These are the activations of a small neural network, seen along a few directions. Each row is one input.
Each table varies a few parts of the input and shows all the possible inputs, shuffled.
Descriptions start from the smaller parts, as in this example, which fits no table here: one of 3 separate values, together with either a single point or one of 11 places along a line or (one of 6 places along a line, together with one of 8 places around a ring).
Shared parts are said once, and a part with two or three values counts as separate values.
(in the rows, 128 means zero)

Other details of the inputs vary at random and push rows far along three fixed directions, the same in every table; ignore that.

Table:
r1: [114 126 135  78  70 175 146 135 101 129 109 121]
r2: [138 119 131 173 169 136 112 137 132 121 127 164]
r3: [138 176 115  96 117  46 152 151 177 140 160  53]
r4: [127 149 140  71 144  59 130 147 141 110 110  98]
r5: [108 123 103  85  67 173 123 124  94 128 128 107]
r6: [118 113 106  98  75 153 177 168 137 157 149  90]
r7: [121 114 144 140 144 129  81 123 101  91  86 166]
r8: [135 158 143  70 135  61 133 132 133 113 119  92]
r9: [137 123 144 204 172 145 146 119 161 151 140 166]
r10: [105 115 133  76  74 175 139 139  98 127 122 119]
r11: [125 116 143 129 150 132  97  91  76 107 103 145]
r12: [147 106 124 195 145 174 121 112 147 137 129 191]
r13: [151 112 108 211 164 152 149 151 162 163 174 149]
r14: [127 144 128 136 154 118  92  94  99 106 110 141]
r15: [131 121 144 135 151 112  85 118 127  98  95 166]
r16: [132 147 131 191 168 160 125 114 136 141 148 159]
r17: [135 127 113 163  88 194 223 176 182 201 205  99]
r18: [129 110 128 144 146 114 128 115 137 134 134 129]
r19: [135 106 129 134 136 126  80 100 108  96  88 169]
r20: [133 108 101  86  61 166 133 143 111 120 100 126]
r21: [117 140  93  97  79 161 162 165 124 155 166  82]
r22: [148 141 116  79 131  54 116 147 142 104 110  97]
r23: [131 114 143 203 168 140 137 112 143 157 169 149]
r24: [113 121 155 138 159 111 101 115 109 102  96 150]
r25: [112 113 119  79  82 172 141 141  80 131 124 111]
r26: [118 137 137 167 145 160 105 102 124 127 130 163]
r27: [135 149 136  82 126  54 114 157 153 102 104 102]
r28: [127 136 122 156 156 131 103 103 104 122 132 134]
r29: [120 125 129  78  67 173 148 126 102 128 108 122]
r30: [146 132 121 141 143  82 166 138 190 157 164 102]
r31: [135 128 145 131 158 114 105  92  97 110 106 146]
r32: [137 133 120 144 160  83 165 160 170 157 171  94]
r33: [121 114 149 136 139 129  96  88  82 107  99 143]
r34: [132 121 137 131 152 134  86 120 102  94  84 173]
r35: [114 122  98 148  76 209 161 146 119 165 164 117]
r36: [136 128 147 201 181 149 144 122 140 151 161 155]
r37: [119 116 119  77  70 171 149 134 110 126  98 128]
r38: [132 105 129 142 138 126  81 107  95  96  87 156]
r39: [150 146 123 138 155  88 173 149 185 154 158 108]
r40: [123 116 149 134 150 110  96  89 100 111 114 139]
r41: [133 119 135 131 162 111 105  98 105 107  96 152]
r42: [143 161 122 172 162 120 143 124 161 147 162 128]
r43: [124 115 149 127 138 130  96  81  94 107 100 156]
r44: [155 136 137 212 165 133 181 123 201 183 195 139]
r45: [117 132 132 133 135 134  82  83  95 104 105 152]
r46: [110 111 124  71  75 173 143 140 114 127 106 131]
r47: [130 168 128 138 132  99 149 147 171 146 159  96]
r48: [138 144 122  95 129  38 161 158 177 141 151  56]
r49: [123 107 133 130 155 130  97  98  84 104  93 152]
r50: [128 142 139  71 129  54 127 132 152 111 111 101]
r51: [128 158 156  80 140  41 130 138 159 119 133  86]
r52: [126 136 158 128 163 118 105 105 103 108 104 151]
r53: [123 126 144 146 161  98 133 135 157 132 141 130]
r54: [147  97 117 206 154 158 119 115 146 143 146 168]
r55: [132 104  94  82  75 169 130 150  97 121 110 119]
r56: [111 126 105 138  78 216 160 148 133 162 167 127]
r57: [122 118 122  81  66 169 146 122  96 130 111 115]
r58: [143 172 121 152 147  75 161 143 205 160 187  91]
r59: [131 145 136  89 141  34 113 165 168 106 129  91]
r60: [133 118 144 209 168 140 140 114 137 156 162 146]
r61: [130 117 142 142 153 110 105  94 112 109  94 152]
r62: [126 157 142 147 154 101  98  99 125 109 113 139]
r63: [129  92  93 143  77 204 157 162 137 161 158 136]
r64: [115 130 136  78 134  50 119 143 136 114 124  87]
r65: [120 145 140  75 147  57 127 154 135 108 117  92]
r66: [110 128 104  91  66 173 128 127  90 127 121 103]
r67: [128 112 107  78  55 183 132 144 106 116  90 139]
r68: [117 133 106 156  84 211 171 154 140 168 170 121]
r69: [104 137 111  81  81 181 130 146  90 122 124 114]
r70: [146 149 123  76 133  56 118 151 147 102 107 104]
r71: [135 100 125 203 151 161 112 125 124 134 131 172]
r72: [103 126 136 137 140 132  76  98  85 104 114 146]
Each input here is: one of 3 separate values, together with one of 4 places along a line, together with one of 6 places around a ring.
Changing only the choice among 3 separate values turns r11 into r40. The same change can be made to r42. Which row results? -> r58
Changing only the choice among 3 separate values turns r29 into r8. The same change can be made to r7. Which row results? -> r2
Which other rows does r57 become when the place on the line of 4 takes its other values? List them by row number. -> r3, r20, r61
Start at r14 and move only the place on the ring of 6, one step at a time. The first step leads to r42. Which rows follow, in order? -> r16, r69, r21, r28

Table:
r73: [ 94  88 142  58 103 147  62 115  33  69  54 151]
r74: [143 117 135 180 133 198 184 127 149 173 159 161]
r75: [142 122 131 164 129 136 163 125 169 162 158 132]
r76: [141 100 152 239 215 106  91  95 135 122 132 180]
r77: [140 152 158 114 174  50 119 110 142 106 107 119]
r78: [132 108 135 191 123 193 172 122 160 171 160 155]
r79: [133 127  87 115  61 220 172 163 135 154 142 126]
r80: [100 136 144 180 153 183  93  67  63 127 135 152]
r81: [113 130 161 141 179 121  41  82  62  62  53 198]
r82: [128 121 116 200 137 195 152 142 156 162 164 166]
r83: [113 134 123  55  83 116  66 120  83  75  70 128]
r84: [115 170 133 153 151 101 141 114 133 152 184  83]
r85: [114 111 128  95  84 184 165 139 124 146 133 129]
r86: [150 149 122 111 173  17 137 156 171 126 141  75]
r87: [137 112 103 114  61 214 190 137 138 170 144 130]
r88: [128 144 121  22  95  49 148 187 140 119 126  47]
r89: [110  82 114  84  80 172  79 107  46  87  68 155]
r90: [137 164  83  15  40  96 162 191 167 131 143  44]
r91: [154 139 134 160 211   5 101 123 168 115 137 112]
r92: [136 154 138 169 174  56 119 140 187 131 151 116]
What is each input in this table made of? -> either one of 2 separate values or (one of 3 separate values, together with one of 6 places around a ring)
Which other rows does r79 become when the choice among 3 separate values takes its other values? List them by row number. -> r77, r86
Start at r83 and move only the place on the ring of 6, one step at a time. The first step leads to r92. Which rows follow, in order? -> r82, r81, r79, r90
Which other rows does r75 become when the choice among 3 separate values takes its other values? List them by row number. -> r83, r89

Table:
r93: [130 112 113 160 115 169 105 108 116 129 129 156]
r94: [125 137 141 220 173 159 112  96 147 142 147 175]
r95: [153 149 116 162 170  64 147 148 173 141 163  93]
r96: [123 120 113  78  71 182 153 120 106 137 119 128]
r97: [117 147 117 103 120  82 125 161 145 130 150  85]
r98: [105 134 115  93  67 192 134 151 111 133 137 118]
r99: [122 127 134 147 137 172 140 106 122 141 129 154]
r100: [143 104 152 128 174  78  68 121 128  72  55 189]
r101: [149 115 106 188 153 149 179 141 173 177 190 122]
r102: [121 154 143 107 144 103  99 108 106  98  91 130]
r103: [146 171 138 154 173  75 149 153 175 142 165  99]
r104: [131  95 134 157 121 166 126 103 110 139 122 149]
r105: [114 114 152 153 131 172 131 117 107 132 129 153]
r106: [143 102 150 129 176  79  68 123 127  72  56 187]
r107: [113 137 117  48  93 111 111 151  80 100  94  96]
r108: [126 122 130 105 124  77 142 146 142 131 140  81]
r109: [112 125 122  76  82 191 149 142  98 133 127 123]
r110: [115 126 126 116 137  94  76 116 105  92 107 125]
r111: [148 132 129 206 160 164 129  94 132 140 134 176]
r112: [130 140 142 102 116  78 148 130 152 134 136  94]
r113: [119 145 138 112 127  95  83 101 114  95 103 136]
r114: [137 104 119 145 129 172 126 101 108 135 124 156]
r115: [111 109 107  79  81 183 147 147  90 138 127 120]
r116: [121 131 134 105 126  75 151 160 146 141 153  82]
r117: [120 146 146 103 123  84 154 138 157 138 140  89]
r118: [155 129  95 152 105 161 173 147 157 167 163 112]
What is each input in this table made of? -> either one of 2 separate values or (one of 4 places along a line, together with one of 6 places around a ring)
Which other rows does r102 become when the place on the ring of 6 takes its other values? List them by row number. -> r95, r103, r107, r111, r118
